These are the activations of a small neural network, seen along a few directions. Each row is one input.
Each table varies a few parts of the input and shows all the possible inputs, shuffled.
A made-up example of a description, with smaller parts first: values(3) and (point or line(9) or (ring(5) and line(6))).
Shared parts are said once, and a part with two or three values counts as separate values.
(in the rows, 128 means zero)

Other details of the inputs shift rows strongly along three fixed directions, in all tables alike. That doesn't count.

Rows:
row 1: [126 137 130 118  85 143 130 161 103 166  87 185 123]
row 2: [128 116 155  78 130 108 179 126 119 168 146 141  84]
row 3: [139  93 120 138  87 129  69 153 112 108 122 149 152]
row 4: [166  58 130 148  83  98  66 148 154  91 122  99 134]
row 5: [109 133 143 109 141 120 161 107 114 109 157 113 108]
row 6: [123 125 147  86 140  91 232 156 133 162 150 162  76]
row 7: [144  74 126 137 102  87  72 131 183 107 135  97 147]
row 8: [132 151 127 119 169 116 146 110 151 125 152  91 117]
row 9: [111 180 113 142 118 156 121 140 111 140 103 170 138]
row 10: [126 124 115 104 108 110 140 154 146 165 112 164 123]
row 11: [ 97 204 115 147 159 155 168 107 113 123 140 147 136]
row 12: [137 118 139 140 167 120 154  87 142 117 140  67 118]
row 13: [135 110 137 110 116 103 144 150 149 144 115 137  92]
row 14: [111 112 135 119  78 130 117 188 112 135  99 197 127]
row 15: [106 149  93 123 129 160 121 143 122 154 119 170 140]
row 16: [134  68 118 138  93 135  79 151 130 142 116 130 151]
row 17: [142  84 159 104 126 101  91 104 150 118 149  76 107]
row 18: [149 105 157 111 152  91 158  84 166 128 152  52  81]
row 19: [133 108 155  95 121  82 188 121 123 138 169 126  84]
row 20: [135 136  90 160 137 138  83  96 144  93 135  95 181]
row 21: [137  71 158 102 113  82 120 118 141 104 163  91  99]
row 22: [122 116 144  94 144  96 222 113 136 177 150 123  97]
row 23: [134 112 141 126 105 101 139 125 123 120 143 126 112]
row 24: [127  99 131 119  90 141 122 178  88 163 104 192 140]
row 25: [111 169 106 141 153 168  79 119 117 110 127 136 158]
row 26: [118 140  98 148 160 146 117  77 136  97 169  83 151]
row 27: [147 128 130 130 162 129 123  86 153 117 124  78 120]
row 28: [126 107 116 102 102 139 131 149 123 173 115 165 120]
row 29: [140 135 133 129 129 131 103 109 124 133 133 115 138]
row 30: [121 152 144 125 165 102 162  90 143 117 179  96 113]
row 31: [118  86 135 118  67 148 101 198  85 157  77 207 142]
row 32: [145  77 152 111 124  82 146 143 168 119 128 118  92]
row 33: [127 166  96 126 124 176 151 157  96 165  86 194 141]
row 34: [116 112 157  93 124 100 129 128 144 130 138 118  91]
row 35: [115 176 124 156 150 149  91  98 135  98 129  93 147]
row 36: [163  67 132 137  97  93  76 145 151  93 135  90 138]
row 37: [120 184 124 133 154 150 147  91 110 142 132 123 134]
row 38: [138 112 156 105 164  96 196 110 135 144 163  79  98]
row 39: [128 175 103 135 158 169 151 116 113 141 104 143 135]
row 40: [155  65 116 155  78 142  59 185 123 130  59 162 161]
row 41: [140 140  98 174 142 151  82 101 134  76 128  89 164]
row 42: [126 170  96 140 149 156 161 128 100 121 132 148 145]
row 43: [123 164 126 152 164 150 132  85 109 125 150  99 155]
row 44: [129 137 115 110 109 131 147 183 120 164  97 193 118]
row 45: [119 119 144 128  94 138 141 158  96 151 101 162 129]
row 46: [131  92 155 107 117  86 133 137 146 126 156 130 103]
row 47: [129 179  98 134 148 173 139 132 103 149 105 155 152]
row 48: [129 140 120 179 116 162  71 116 111 111 107 113 176]
row 49: [141  98 142 127 133 115 157 132 129 142 128 111 114]
row 50: [ 98 152  92 130 138 160 146 139 120 140 137 172 148]
row 51: [ 97 187 117 135 187 153 144  89 118 101 166 115 142]
row 52: [137 159 108 162 165 147  80  98 152  96 132  83 152]
row 53: [141 140 101 165 142 151  54 121 153  94  98 110 159]
row 54: [133 117 123 132 109 132  61 145 133 123 118 141 146]
row 55: [141  97 150 119 139  85 154 124 164 116 156  97  94]
row 56: [124 160 141 132 156 110 131  85 147 120 156  86 113]
row 57: [155  87 121 145 116 114  89 126 148  85 117 101 138]
row 58: [117 100 139 129 101 121  78 156 134 106 120 144 137]
row 59: [106 201 111 123 160 155 163 121 103 153 135 168 130]
row 60: [130 104 146  82 114  89 209 181 132 166 135 179  85]
row 61: [119 145 120 158 131 148  81 104 116  76 137  94 160]
row 62: [147 155 109 153 165 152  85  94 140 105 135  69 166]
row 63: [102 202 116 142 164 147 171 105 111 127 148 148 137]
row 64: [128  86 161 132 101 116  98 133 125 121 125 104 129]
row 65: [136 125 153 136 125 119  96  93 145 109 134  67 125]
row 66: [125 163  96 146 149 157 157 120 109 112 119 145 138]
row 67: [119 166  90 168  97 176  90 147  87 110  94 178 174]
row 68: [104 197  92 142 169 172 186 134 105 134 115 185 140]
row 69: [126 103 166 110 118  91 108 119 159 113 140  84  93]
row 70: [140 110 106 113  80 134 107 168 128 173  82 183 148]
row 71: [153  71 155 159  91 103  49 120 143 109 126  78 148]
row 72: [123  88 170  95 137  99 163 117 123 144 158 104  94]
row 73: [119 119 137 119  87 121 147 158 103 126 117 161 114]
row 74: [124 167 105 163 165 170 144 107 107 127 116 116 156]
row 75: [106 158 150 122 152 112 178 104 133 117 158 110 102]
row 76: [120 118 149  89 135  91 235 150 137 158 141 160  64]
row 77: [119 123 135 104 105 145 111 147 108 146 106 161 128]
row 78: [112 198 107 132 188 154 178 100 129 128 130 126 118]
row 79: [137  92 149 120  85 122  70 141 134 123 106 117 128]
row 80: [148  80 134 125  93 119 129 173 121 155 101 151 131]
Each input here is: ring(5) and (values(2) or line(6) or ring(8)).
Changing only the ring(5) part turns row 65 into row 45. The same change can be made to row 1. Which row results?
> row 48
Changing only the ring(5) part turns row 80 into row 42. The same change can be made to row 64. Which row results?
> row 61
Changing only the ring(5) part turns row 41 into row 74. The same change can be made to row 3. Which row results?
> row 24
Which other rows does row 7 become when the values(2) part takes its other values? List them by row number.
> row 50
Start at row 32 and move only the line(6) part, one step at a time. The first step leads to row 68. Which rows follow, in order?
> row 76, row 55, row 6, row 60
Which other rows does row 8 become when the ring(5) part takes its other values? List them by row number.
> row 36, row 38, row 60, row 62

Rows:
row 81: [119  98 146  96 104  89 160 127 136 131 181 130  93]
row 82: [146  88  85 109 118 151 136 205 132 167  73 207 129]
row 83: [108 170 143 142 179 110  89  75 173  80 189  48 144]
row 84: [141  79 153  86  90  79 145 126 131 143 159 116 107]
row 85: [116  97 125 111  87 150 100 184 100 126 110 204 127]
row 86: [122 135 121 144 135 151 124  84 120 154 137  91 157]
row 87: [110 109  98 159  72 137  40 159 128  98 124 167 187]
row 88: [134  94 131 114  97 144  73 167 103 121 110 146 136]
row 89: [138 139 123 192 144 164  98 103 108 120 112  82 179]
row 90: [ 82 142 147  95 173 122 183 111 130 119 174 130  90]
row 91: [129 137 124 129 162 120 140  57 127 124 180  59 130]
row 92: [133 119 128 146  80 129  57 154 133  87 105 138 126]
row 93: [104 180 129 128 133 160 170 119 104 166  87 153 118]
row 94: [130  62 160 108 117 123 108 130 130 156 108 112 122]
row 95: [168  79 136  88 134  59 170 155 198 166 122 128  81]
row 96: [174  62  76 154 100 105  58 146 181 120 108 118 163]
row 97: [105 162 142 127 153 127 239 121  93 128 158 168  96]
row 98: [156 138 103 137 173 120 223 130 148 134 133 123 114]
row 99: [137 131 155 150 168 121  75  58 172 129 147  22 141]
row 100: [129  74 159  69 108 120 169 155 106 174 119 154  83]
row 101: [132 169 138 122 152 130 110 105 124 128 149 109 134]
row 102: [162 105 102 132 109 117 114 163 185 118  81 129 122]
row 103: [103 190 128 109 154 140 172 143 108 161 149 191 105]
row 104: [121 176 134 118 137 144 169  95 111 132 110 115 107]
row 105: [121 181 103 155 135 169 158 152  57 124 106 180 163]
row 106: [122  90 164 131  95  66  79 126 177  78 136  90  97]
row 107: [126 191 102 160 154 187  68 103 107 132 109 139 180]
row 108: [121  83 165 122  98  74 155 158 142 101 151 118 107]
row 109: [131 169  95 171 137 184 131 126  70 119  96 154 179]
row 110: [121 192 122 135 143 148 129 104 106 104 117 120 126]
What is each input in this table made of?
> values(5) and (point or line(5))
Changing only the values(5) part turns row 90 into row 87. The same change can be made to row 100. Which row results?
> row 91
Which other rows does row 86 become when the values(5) part takes its other values? List them by row number.
> row 89, row 93, row 94, row 99
Which other rows agree with row 99 in the values(5) part? List them by row number.
> row 83, row 95, row 101, row 103, row 107
